Each row below holds a small network's activations on one input, seen along a few directions.
In each table, some parts of the input vary, and every possible input appears once, in random order.
A made-up example of a description, with smaller parts first: one of 3 separate values, together with either a single point or one of 9 places along a line or (one of 4 places along a line, together with one of 8 places around a ring).
Shared parts are said once, and a part with two or three values counts as separate values.

Other details of the inputs shift rows strongly along two fixed directions, in all tables alike. That doesn't count.
To show where, the next rows are all for the same input, with only those details redrawn:
[  3  33  11  15  17  18   0  20 -42  34  53 -10  -8  18]
[-16  36 -13 -48  -3  -4  -1   9  26  22 -33 -18  26   4]
[-26  29   9 -50  21 -22 -17   8  15 -50 -12  32 -27  26]
[ -6  36 -10 -22  -3  10   4  15   1  53  -3 -29  29   2]
[-14  33   0 -32   9  -3  -5  13   4   8  -2  -1   2  13]
[-16  35 -16 -51  -6  -4  -1  10  28  29 -36 -22  31   4]
[  3  32  11  14  17  18   0  21 -42  34  53  -8  -8  17]
[ -6  37 -10 -21  -3  10   4  15   1  52  -3 -29  29   2]

Rows:
r1: [ 32 -17 -29  14  -5 -22  20 -15  13  68 -24 -78  59 -15]
r2: [-31  -8  -9 -11 -52  46  18 -18  51  73 -76 -11  13 -17]
r3: [ 22 -37 -27  -2  -4   8  -3  -2  -2  28 -11 -44  41 -66]
r4: [-52  11   4  13 -33  10  18   8  18 -75 -43  60 -24  25]
r5: [ -8 -26   0   9  33  40  -8  -6  34   4 -23  16   7   0]
r6: [ 59 -24  19  79 -34  -9  21 -24 -58  64  70 -42   8  -5]
r7: [-37   4  19 -65   5   4 -27  10   6 -60  -4  34  -9 -30]
r8: [-11 -25   0 -49  32  -9 -35   5  16 -73  -4  23   4 -35]
r9: [ -8  12   5  -5 -43 -11  16 -11  -2  52 -10 -39  12   2]
r10: [ -1 -42 -19 -35 -32 -24 -16 -25  19 -42 -37  10 -16 -51]
r11: [ 18 -16  52   3  48 -39 -25  -7 -16 -93  57  42 -22  30]
r12: [-14   2  44 -35 -35 -44  -4 -23  18 -51 -16  27 -22  15]
r13: [-11  22 -27 -33 -48 -10  12  -5  30  63 -56 -40  22  -9]
r14: [ 18 -19 -33 -12 -48 -40  17 -35  34  48 -54 -56  34 -14]
r15: [ 11 -17 -31 -22 -18 -48  -5 -28  29 -27 -49   2 -30   4]
r16: [ -7  26  28 -46 -24 -17   4  -6  30  10 -21 -18  55  -1]
r17: [ -5  -9   8 -34  42 -45 -20  -8  24 -67  -5  11  -3  26]
r18: [ 25 -16 -20 121   7  51  40  22 -51  39  41 -22  31   3]
r19: [-24  -5  10 -26 -36  10 -10  -2 -12 -10  -1   8 -18 -45]
r20: [  1 -14 -42  61 -51  25  39  -6  12  23 -43 -15  34  -6]
r21: [-38  31   9  37  -2  46  21  31 -13 -31   9  36  14  23]
r22: [  3 -43 -21   7   9  22   8 -23  51  20 -68  -6  11 -13]
r23: [-12  19  34 -19  37  -3 -27  22 -28 -76  54  72 -66  18]
r24: [-29  -3 -10  13  28  11   2  17  32 -91 -30  50  15  23]
r25: [ 54 -14 -17  76  29   7  11   6 -61  61  63 -46  -2   1]
r26: [  0 -51   2  34  -8  15   1 -33  12 -14 -19  42 -61   5]
r27: [ 17 -20 -27 -24 -22 -36 -10 -22  31 -36 -42  18 -32 -17]
r28: [ 32  -3  10  54  64   6 -15  19 -64  -3  96   4 -32  29]
r29: [-26  28   9 -51  21 -23 -17   9  15 -49 -11  34 -26  25]
r30: [ 30 -36  46  21  39 -58 -14 -20 -23 -97  46  42 -45  25]
r31: [ 30 -17 -40 -20   3 -17  -3  -3  36  11 -48 -27  27 -32]
r32: [ 38  -7  15  51  59  19 -21  26 -63 -13 104  21 -34   6]
r33: [  9  26  28  42   7  23  14  16 -64  72  86 -37  14  16]
r34: [-26   8   8   2  -6  64  11   2  23  62 -23  -1  20  -5]
r35: [ 16  11  20  45 -12  25   0  15 -65  26  74  15 -54  -2]
What is each input in this table made of?
> one of 5 places around a ring, together with either one of 2 separate values or one of 5 places along a line
Changing only the place on the ring of 5 turns r24 into r21. The same change can be made to r8. Which row results?
> r7
Which other rows does r22 become when the choice among 2 separate values takes its other values? List them by row number.
> r18
Which other rows does r2 become when the choice among 2 separate values takes its other values? List them by row number.
> r4

Rows:
r36: [ 47 -20  41  72  17  -5  -6 -22 -50 -20  86  15 -22  30]
r37: [  2   5   1  61 -47  12  27  12 -16  19  12  -6   4  18]
r38: [  8 -37  14  11  -4  -7  -2 -23 -32  13  12   9 -47  -8]
r39: [ -6  56   9   8 -29  24  22  27  -7  29  -8   9  21   2]
r40: [ 25   2 -32  25 -16 -35   8  11  -7  11   2 -41  16   3]
r41: [ 21 -15 -22  28  35  47 -24  14   7  -3  20  35 -24 -17]
r42: [ -6  29 -10   0  30  29   7  23   9  42  -3  -6  18  21]
r43: [ -1 -30  26  11   4  -1   1 -14 -27   9  10  -7 -57 -18]
r44: [-20  25 -17 -67 -34   6   3 -10  33  79 -45 -52  32 -14]
r45: [  4  32  42 -65  20 -44 -16   1  45 -75 -26  55  -4  20]
r46: [ 17  43   9 -22 -13  -1   5   6  -6  59  -2  -8 -16   3]
r47: [-16  15  -1   2  42  37   2  16 -10  15  24  -3   0  32]
r48: [ 27  47 -11   4  11  -9   9  36 -39  25  30 -20  13  -1]
r49: [  3   3  -8  63 -41  19  21 -11 -21  17  11  -2   9  11]
r50: [ 14  -1 -28 -20 -59 -24  12 -20  49  73 -65 -56  21  -3]
r51: [ -8 -14  -6  48 -31  16  29  -9 -20   0  13  15  -1  -4]
r52: [ 32 -21 -12  72  23 -12  11   1 -80 -11  93  -1 -33   0]
r53: [ 28  -7 -25  33   4 -30  -2  -9 -33 -27  24 -12 -11  13]
r54: [ 34 -29  13  34  -3  -3  15 -23  -9  23  36 -12  27  -8]
r55: [ -3 -26  31  80  -2  33  16   6 -78 -22  63  36 -38   3]
r56: [-11 -23 -26  -5  10  23  19  -1  50  53 -83 -52  48 -31]
r57: [ 44 -10  22  51 -16  -8  11  -3  -7  41  40 -31  29  13]
r58: [ 29   3 -70 -33 -29   9 -14  15  36  37 -48 -43  59 -72]
r59: [-23 -25  -2 -39  25 -54 -13  -2  16 -99 -46  16 -31 -24]
r60: [ 10 -21 -49 -24 -21 -19  17  -4  16  33 -63 -61  64 -46]
r61: [-21  32  -8 -71  24 -50 -19  16  17 -90 -25  32 -20  13]
r62: [ 53 -22  34  47  23  33 -29  10 -42 -18  98  42 -28 -22]
r63: [-35  24  -8 -74  26 -43 -23   6  17 -90 -18  20 -16  12]
r64: [ -6 -16  -2 -37 -14 -53 -23 -45  35 -66 -47  38 -63  26]
r65: [-44  -4  40 -75  22 -31 -36 -12  38 -82  -8  32   7  16]
r66: [-22  39  21  10 -14  27  14  26 -27 -10  25  28  -7  18]
r67: [-12 -15 -10 -11  26 -37 -11  -4  59 -78 -55  42 -37  50]
r68: [ 10 -27   0  18 -10 -17   4 -33 -18  14  24  12 -50   0]
r69: [-17 -32 -20 -19  37 -23  -4 -26  50 -81 -51  50 -32  27]
r70: [-11 -36  46 -40  22 -37 -13 -19  41 -90 -39  28 -14 -13]
r71: [ -1  38 -18 -54 -39   7  10  -2  31 101 -48 -53  38 -17]
r72: [-41  15 -17 -62 -34   3 -13 -13  32  83 -43 -57  39 -21]
r73: [ -3 -43  33 -41  16 -42 -17 -27  35 -91 -38  43  -6  -3]
r74: [ 32 -12 -15   8 -19  32 -22   0 -13  52  29   6 -33 -44]
r75: [  3  14  40 -11  16  10  -8   3 -14   8  47  -9  25  12]
r76: [ 18  39  -1  21  36  30  10  30 -10  46  11   2   6  25]
r77: [17 25 40 -9 13  3  0 11 -9  9 43  3 22 11]
r78: [ 10   1 -13  39 -34  58  -2  19 -13  17  25  22   3 -43]
r79: [ -8 -19 -18 -11  29 -26 -13 -28  53 -80 -55  44 -31  45]
r80: [-63  25 -17 -36 -50  32  10   7  31  49 -48 -42  75 -18]
r81: [-25  10 -10 -13  19  -5 -14  22 -41  -3  46 -28  12  -1]
r82: [  5 -37  -8  40  35  23   8  -2 -16  16  -3   4  -4   4]
r83: [-27  27  37  44   5  43   8  25 -72 -15  85  30 -33  27]
r84: [-33   4  -2  15  40  39 -10  16 -15  42  33 -18  16  19]
r85: [-28  -9 -10  -4 -50  25  36   1  33  36 -77 -43  54 -46]
What is each input in this table made of?
> one of 5 separate values, together with either a single point or one of 4 places along a line or one of 5 places along a line
Changing only the choice among 5 separate values turns r82 into r73. The same change can be made to r69. Which row results?
> r54
Changing only the choice among 5 separate values turns r42 into r66. The same change can be made to r41. Which row results?
> r78
Start at r80 and move only the place on the line of 4, one step at a time. The first step leads to r83. Which rows follow, in order?
> r66, r39
Which other rows does r55 become when the place on the line of 5 takes its other values? List them by row number.
> r37, r49, r51, r85
Which other rows does r47 become when the choice among 5 separate values takes its other values? List them by row number.
> r44, r63, r75, r83
Which other rows does r43 become when the place on the line of 5 takes its other values? List them by row number.
> r38, r50, r64, r68
Which other rows agree with r53 in the choice among 5 separate values? List them by row number.
> r40, r48, r52, r58, r59, r60, r61, r63, r81
